Questions about the matrix below. Indices start at 1.
1) Report the entry at row 1, column 1.
2) Report the entry just right of 7851.
3) Report the entry just right of 4525.
4) Report the entry in row 1 and column 3.
5) Report the entry at row 3, column 1.
6) Report the entry directly below 6944.
7) Report the entry directly above 6786.
8) Report the entry in the bottom-left corner.
7638  7040  6944  8273  7782  7239  7299  5941  8365  6205  6456  6666
7691  7118  7265  8013  6304  7178  7387  5796  6550  5594  6960  6370
6319  8161  7376  7757  6749  9031  8345  6877  3661  7306  7214  7484
7930  6812  7361  7979  5773  6786  7124  5508  6806  5003  7008  5886
6091  8406  7480  7631  6478  9408  8592  7052  2600  7526  7431  7725
7263  7910  7195  7908  6673  7981  8236  6373  4525  6739  7687  8014
9774  7084  6535  8581  7804  5045  7851  5053  8640  5798  8542  9663
8803  7262  6751  8424  7721  6189  7834  5561  7840  6267  7925  8869
8768  7376  6729  8378  7701  6286  7973  5601  7351  6357  8051  9073
8357  7162  7069  8155  6681  6475  7601  5547  6940  5683  7616  7614
8725  7157  6872  8364  7410  6147  7709  5495  7711  5960  7796  8414
1) 7638
2) 5053
3) 6739
4) 6944
5) 6319
6) 7265
7) 9031
8) 8725

Read these off the row that follows.
1) Report the entry just right of -0.16.
2) Report the entry just right of -0.04.
3) Report the entry just right of the largest entry.
4) Report the centre entry.
5) Report the entry just right of 0.01.
0.14,0.14,-0.12,0.15,-0.06,0.11,-0.16,0.17,0.05,0.11,0.01,-0.04,0.13
1) 0.17
2) 0.13
3) 0.05
4) -0.16
5) -0.04

Questions about the grid below. Indices start at 1.
1) Which number is the bottom entry of the column that holds the smallest entry?
2) Which number is the entry directly above 63?
3) Which number is the entry in the bottom-left corner?
4) Which number is the bottom-right entry?
5) Which number is the entry just left of the smallest entry?
6) Which number is the entry in the top-right corner?
7) Which number is the entry in row 3 and column 1?
8) Which number is the top entry of the column that holds the smallest entry?
[[-13  62 -28  56   5 -28 -12 -23]
 [ 44  39  -8  -1  15 -31 -19  65]
 [ 38 -20 -23 -41  21 -70   0  -2]
 [-41  63 -32 -32  34  15  17  -1]
 [ -9  50  15 -14 -30  62  -6 -41]
 [ 71  -2 -27  17  -4  11 -25 -53]
 [ 26 -14 -31  44  46  -7 -16 -57]]
1) -7
2) -20
3) 26
4) -57
5) 21
6) -23
7) 38
8) -28

Read these off the row that follows.
1) What is the second entry?
2) What is the 2nd largest entry?
3) What is the second entry from the end?
4) What is the 1st entry from the right?
5) What is the third entry?
[  67  334  350  531  409 -333  462  719  550 -198 -489 -617  470  365]
1) 334
2) 550
3) 470
4) 365
5) 350

m =
[[-33 -20   4  -8  -1   2  17  23   5   3   3]
 [ 23  55  -5 -30  69   3 -41 -43  39  38  -5]
 [ 25  24  -1   6  12   2  -8 -16   5   6   0]
 [-28 -36  19  14 -20  12  37  52  -1  -3  17]
 [ 32  50  -4 -15  50   2 -34 -39  26  26  -4]
 [-18  28  -2 -47  68   2 -32 -21  44  40  -4]
 [-28 -15   7  -7   5   6  17  25  10   8   6]
 [ 29  21   1  18   0   5   4  -9  -2   0   3]
 [-11  24  -6 -37  50  -2 -29 -23  30  28  -7]
 [-39 -30  -1 -11 -14  -3  15  22  -5  -6  -2]
 [-27   5  -3 -32  33  -1 -12  -5  22  20  -5]]
The largest entry in the last column?
A: 17
The top entry of the column that holds the smallest entry: -8
The entry just right of 52 -> -1
The first entry in the row that holds the largest entry is 23
The 1st entry, reading row by row is -33
The last entry of the smallest entry's row is -4
The second entry from the end, reading row by row?
A: 20
The second entry on the diagonal from the top-right corner -> 38
The third entry, reading row by row?
A: 4
The bottom-right entry is -5
The smallest entry in the last column?
A: -7
The 2nd entry on the main diagonal?
A: 55
The third entry on the main diagonal?
A: -1
The entry directly below the largest entry?
A: 12
The second smallest entry?
A: -43
The smallest entry in the last row is -32
The entry directly below 37 -> -34
The entry just right of the centre entry?
A: -32
The second largest entry -> 68
The entry in the top-right corner?
A: 3
The largest entry in the first column?
A: 32
The centre entry?
A: 2
The entry directly above the centre entry: 2
The entry just left of the smallest entry?
A: -2
The entry just left of the largest entry is -30
The first entry in the row that holds the smallest entry?
A: -18
The largest entry in the last row: 33
The entry in the bottom-left corner: -27
The entry directly above 20: -6
The last entry in the row that holds the largest entry?
A: -5

Read these off the array that follows. Indices start at 1.
1) Give the entry directly above the largest entry.
2) Give the top-left entry.
3) Give the entry directly below 897.
4) Give the bottom entry of the column that holds the smallest entry.
5) Give the entry in row 3 and column 1.
6) Give the entry just left of 838.
7) Give the entry in row 2 and column 1.
8) Give the entry in the bottom-right corner.
309,319,829,289,284,760,323,256,727,805,228
103,96,666,152,962,92,972,158,882,81,947
635,693,273,776,874,222,897,768,270,211,814
395,403,824,297,165,916,204,290,655,934,128
721,790,275,769,815,341,822,800,251,347,741
764,841,224,816,826,329,863,847,195,323,746
303,316,835,293,291,766,329,262,720,802,227
747,824,229,800,831,329,867,834,215,334,739
665,729,458,579,374,749,448,701,313,765,300
773,838,216,797,809,357,860,844,200,361,739
101,97,580,173,929,152,957,216,867,118,898
188,181,930,122,166,844,263,146,839,879,117
311,320,825,275,287,759,328,249,713,805,231
662,736,251,777,848,268,887,800,239,249,759
963,961,442,958,119,946,78,876,137,964,147
1) 323
2) 309
3) 204
4) 78
5) 635
6) 773
7) 103
8) 147

Read these off the grid that follows.
1) Report the third largest entry.
2) Report the 1st entry in reading order.
3) Report the entry just left of 897.
4) Report the maximum.
[[903, 943, 464, 893, 145, 949, 110, 808, 73, 947, 92, 752], [229, 219, 828, 199, 212, 732, 263, 179, 717, 792, 145, 794], [238, 245, 825, 215, 214, 752, 247, 175, 712, 803, 162, 784], [229, 240, 819, 218, 239, 711, 289, 178, 694, 763, 164, 769], [753, 838, 133, 812, 815, 256, 850, 845, 115, 269, 715, 104], [688, 755, 74, 826, 897, 145, 903, 883, 98, 124, 825, 59], [921, 933, 475, 858, 125, 925, 102, 799, 132, 929, 143, 732], [704, 795, 168, 818, 816, 231, 826, 807, 164, 244, 732, 142], [234, 240, 832, 215, 217, 758, 238, 174, 710, 797, 150, 801], [241, 247, 803, 217, 239, 723, 314, 199, 676, 767, 194, 749], [190, 215, 840, 216, 283, 640, 334, 150, 717, 695, 186, 792]]
1) 943
2) 903
3) 826
4) 949

x =
array([[ 13,   8,  43,  11,  14,  13,   9,  14, -28,   3,  24],
       [ 11,  13,   3,  12,  10,   9,  12,   9,  23,  15,   6]])
The third largest entry -> 23
The top-right entry is 24
The first entry, reading row by row: 13
The entry just right of 8 -> 43
The entry just left of 10: 12
Find the entry just right of the largest entry.
11
Find the top entry of the column that holds the smallest entry.
-28
Find the last entry, reading row by row.
6
The entry in the bottom-left corner: 11
The second-last entry, reading row by row -> 15
Find the entry just left of the smallest entry.
14
